These are the activations of a small network on made-up records, seen along a few directions, one row for each record.
Each row is followed by the record's values for the fields Z, E, T, M.
A field that a record lacks is left out.
Other fields move the rows too, some of them a lot.
In the rows, 500 means zero.
Random noise pushes rows far along 2 fixed directions. That doesn't count. These rows show it; they differ only by the noise:
[501 450 673 533 557 473 662 506 404 599 488 530 685 257 531 451 562 457
 426 468 718]
[300 458 476 530 679 493 379 250 724 388 893 687 562 750 607 369 490 737
 599 593 260]
[403 490 473 448 523 472 439 366 628 428 672 644 524 605 601 457 473 627
 547 520 366]
[546 483 618 454 440 458 644 549 397 581 383 530 615 248 545 514 527 426
 423 431 699]

[376 393 608 577 704 473 476 354 589 368 747 617 643 613 547 302 604 668
 551 611 362] | Z is z1, T is t1, M is m1
[515 466 441 402 507 552 566 439 584 469 538 519 539 531 489 514 658 587
 520 497 373] | Z is z1, T is t4, M is m3
[619 588 385 381 311 513 558 538 521 573 298 535 426 374 618 565 391 423
 483 369 599] | Z is z2, E is e3, M is m1
[630 359 611 416 473 506 761 506 398 536 386 510 680 199 481 494 683 455
 438 441 664] | Z is z3, T is t4, M is m3
[576 514 359 410 430 554 772 537 515 582 351 321 458 446 421 701 672 444
 490 424 632] | Z is z4, E is e1, M is m3
[490 291 785 531 646 436 480 402 378 432 696 667 713 391 540 211 607 586
 489 530 493] | Z is z3, T is t3, M is m4
[531 510 643 521 393 460 503 475 380 563 405 622 494 280 587 505 287 408
 459 361 583] | Z is z3, T is t2, M is m2
[514 583 274 225 236 443 327 396 712 351 455 695 297 668 684 588 348 623
 598 413 193] | Z is z1, T is t2, M is m1
[455 384 836 706 827 533 724 419 375 655 723 500 865 245 421 316 676 456
 472 566 770] | Z is z3, T is t4, M is m4
[536 548 617 710 665 577 669 464 452 750 526 476 627 245 513 469 275 368
 458 415 814] | Z is z2, E is e3, M is m2
[464 473 407 524 646 555 634 453 532 527 605 365 523 565 426 529 696 541
 454 542 533] | Z is z4, E is e3, M is m3
[456 535 385 453 437 478 409 516 524 413 453 513 372 619 499 536 535 519
 497 540 422] | Z is z4, E is e3, M is m1
[425 549 564 779 747 599 542 335 540 680 701 471 636 464 566 424 293 461
 488 496 649] | Z is z2, E is e3, M is m2
[342 549 392 652 811 560 513 358 726 572 885 439 549 744 493 452 507 630
 652 590 441] | Z is z2, E is e2, M is m4
[321 362 327 536 718 564 505 285 752 343 839 441 510 879 401 415 768 779
 603 667 235] | Z is z4, E is e1, M is m3
[369 545 368 621 693 557 412 385 752 444 779 490 466 798 523 448 522 653
 616 570 336] | Z is z2, E is e2, M is m1
[473 491 698 683 636 481 561 500 408 538 532 488 644 383 445 428 400 450
 454 550 615] | Z is z1, T is t1, M is m2
[265 637 504 831 833 580 374 323 662 616 826 525 493 740 505 419 238 526
 605 552 435] | Z is z2, E is e1, M is m2
[626 459 627 375 369 433 683 457 414 618 417 613 588 196 631 461 475 411
 484 352 624] | Z is z1, T is t2, M is m4
[341 378 703 691 862 494 451 303 560 440 916 627 745 569 519 227 581 682
 522 600 467] | Z is z3, T is t3, M is m1
[628 465 462 463 460 522 688 614 384 604 296 324 549 317 382 628 677 394
 441 448 743] | Z is z4, E is e1, M is m3
[705 488 577 263 193 399 660 545 379 587 246 625 520 162 641 539 420 360
 468 326 632] | Z is z1, T is t2, M is m4
[637 507 567 376 275 454 545 575 320 571 300 569 487 285 546 499 443 316
 436 394 660] | Z is z4, E is e3, M is m4
[544 455 684 533 568 474 587 520 400 552 496 551 665 269 549 405 522 466
 444 429 673] | Z is z1, T is t3, M is m1
[363 553 660 720 730 515 347 537 460 511 628 468 543 571 406 460 391 465
 506 616 485] | Z is z1, T is t1, M is m2
[541 536 546 615 601 540 685 632 444 681 381 327 582 307 442 536 598 400
 449 455 795] | Z is z2, E is e4, M is m1
[420 421 638 557 649 478 519 434 491 512 623 576 653 432 511 383 568 565
 495 541 555] | Z is z3, T is t2, M is m1
[614 610 258 257 108 432 435 650 553 420 172 444 211 568 516 742 485 442
 480 403 435] | Z is z4, E is e2, M is m1
[515 367 475 400 477 465 488 432 545 380 589 535 463 652 501 431 641 632
 544 551 364] | Z is z4, E is e4, M is m4
[581 373 711 443 477 424 681 495 363 480 484 555 665 306 504 394 642 473
 464 510 588] | Z is z3, T is t1, M is m4
[497 502 413 407 485 489 446 572 462 432 439 409 402 586 403 539 592 512
 512 566 474] | Z is z4, E is e3, M is m4
[574 481 669 484 471 458 597 589 346 541 393 516 632 236 526 479 529 411
 399 417 716] | Z is z3, T is t3, M is m1
[560 471 608 421 403 442 545 661 354 439 264 458 535 334 437 527 622 424
 429 494 598] | Z is z3, T is t1, M is m1
[586 511 563 356 308 465 547 558 427 461 316 592 527 333 551 539 495 429
 445 445 563] | Z is z3, T is t4, M is m1
[569 265 790 512 643 463 748 456 371 499 565 524 751 276 495 296 767 558
 466 542 610] | Z is z1, T is t1, M is m4
[480 414 583 462 603 520 483 398 553 447 641 607 598 516 514 392 579 601
 577 554 406] | Z is z1, T is t4, M is m4
[478 632 319 514 562 558 530 456 669 549 617 422 435 653 496 587 474 504
 622 501 447] | Z is z2, E is e1, M is m4
[437 590 379 582 684 573 522 413 672 543 736 456 504 665 498 502 493 545
 619 571 454] | Z is z2, E is e3, M is m4
[407 451 630 652 679 540 510 446 484 564 662 474 642 483 514 459 457 547
 447 593 527] | Z is z1, T is t2, M is m2
[630 560 441 302 137 456 459 695 364 481 132 440 364 380 525 737 364 371
 380 441 507] | Z is z3, T is t2, M is m2
[431 635 573 777 638 566 556 480 437 711 518 445 513 425 504 507 311 380
 497 436 666] | Z is z2, E is e1, M is m2
[487 563 329 441 443 530 442 405 685 484 554 590 409 630 634 498 398 582
 575 447 394] | Z is z2, E is e1, M is m1

Which values does each new row have?
[521 408 534 343 438 470 496 285 629 377 707 780 551 571 666 360 468 649
 596 519 273] | Z is z1, T is t4, M is m4
[734 398 573 200 191 410 667 534 383 526 219 616 505 182 630 517 529 452
 465 337 569] | Z is z1, T is t2, M is m4
[491 438 627 479 513 453 541 426 477 458 612 607 584 447 577 383 552 501
 542 490 428] | Z is z1, T is t1, M is m4
[456 483 471 467 492 463 432 509 469 394 479 506 446 562 496 442 554 542
 459 562 477] | Z is z4, E is e3, M is m1
[667 475 519 222 189 428 536 464 489 423 369 723 473 374 657 489 413 474
 525 405 410] | Z is z1, T is t4, M is m4
[485 613 332 569 464 572 405 607 573 497 452 305 365 690 455 661 391 464
 483 547 431] | Z is z2, E is e2, M is m2
[471 355 515 433 583 474 491 383 513 372 674 547 498 635 507 345 652 661
 519 605 370] | Z is z4, E is e3, M is m4
[465 441 532 466 624 495 418 403 574 427 698 602 563 577 534 398 517 631
 589 518 374] | Z is z1, T is t3, M is m4
[515 509 504 408 437 466 510 497 523 510 433 577 518 411 567 512 475 515
 511 449 512] | Z is z1, T is t2, M is m1
[458 270 672 497 716 484 608 208 597 487 862 709 707 482 636 236 624 735
 577 538 396] | Z is z1, T is t2, M is m4
[493 460 310 451 516 524 569 574 521 452 443 333 461 580 361 615 727 524
 476 596 492] | Z is z4, E is e3, M is m3
[524 551 570 619 696 547 747 563 421 737 523 351 646 280 456 497 540 377
 485 500 824] | Z is z2, E is e3, M is m4
[571 538 579 567 542 565 704 518 449 714 430 487 601 219 577 477 478 387
 439 374 801] | Z is z2, E is e3, M is m1
[614 668 578 476 301 464 429 573 380 594 219 603 414 276 551 616 153 258
 464 332 611] | Z is z1, T is t4, M is m2
[482 540 541 607 651 546 668 504 484 645 526 424 574 349 532 447 532 458
 457 469 712] | Z is z2, E is e3, M is m1
[514 444 669 529 581 503 588 425 482 523 547 612 677 338 551 379 544 514
 481 494 591] | Z is z1, T is t4, M is m1
[412 529 220 378 372 449 258 418 756 273 584 550 262 925 529 556 522 693
 594 584 148] | Z is z4, E is e2, M is m1
[481 503 559 480 508 469 497 473 512 431 496 561 528 494 548 460 548 534
 513 489 444] | Z is z1, T is t1, M is m1
[443 577 406 626 716 568 650 436 616 680 680 401 557 526 499 539 517 484
 596 513 604] | Z is z2, E is e1, M is m4
[488 381 603 539 586 476 556 419 494 510 690 572 630 530 504 355 562 558
 519 542 550] | Z is z4, E is e2, M is m4
[453 584 284 513 530 530 483 466 709 515 564 457 393 677 561 574 487 575
 587 484 415] | Z is z2, E is e2, M is m1
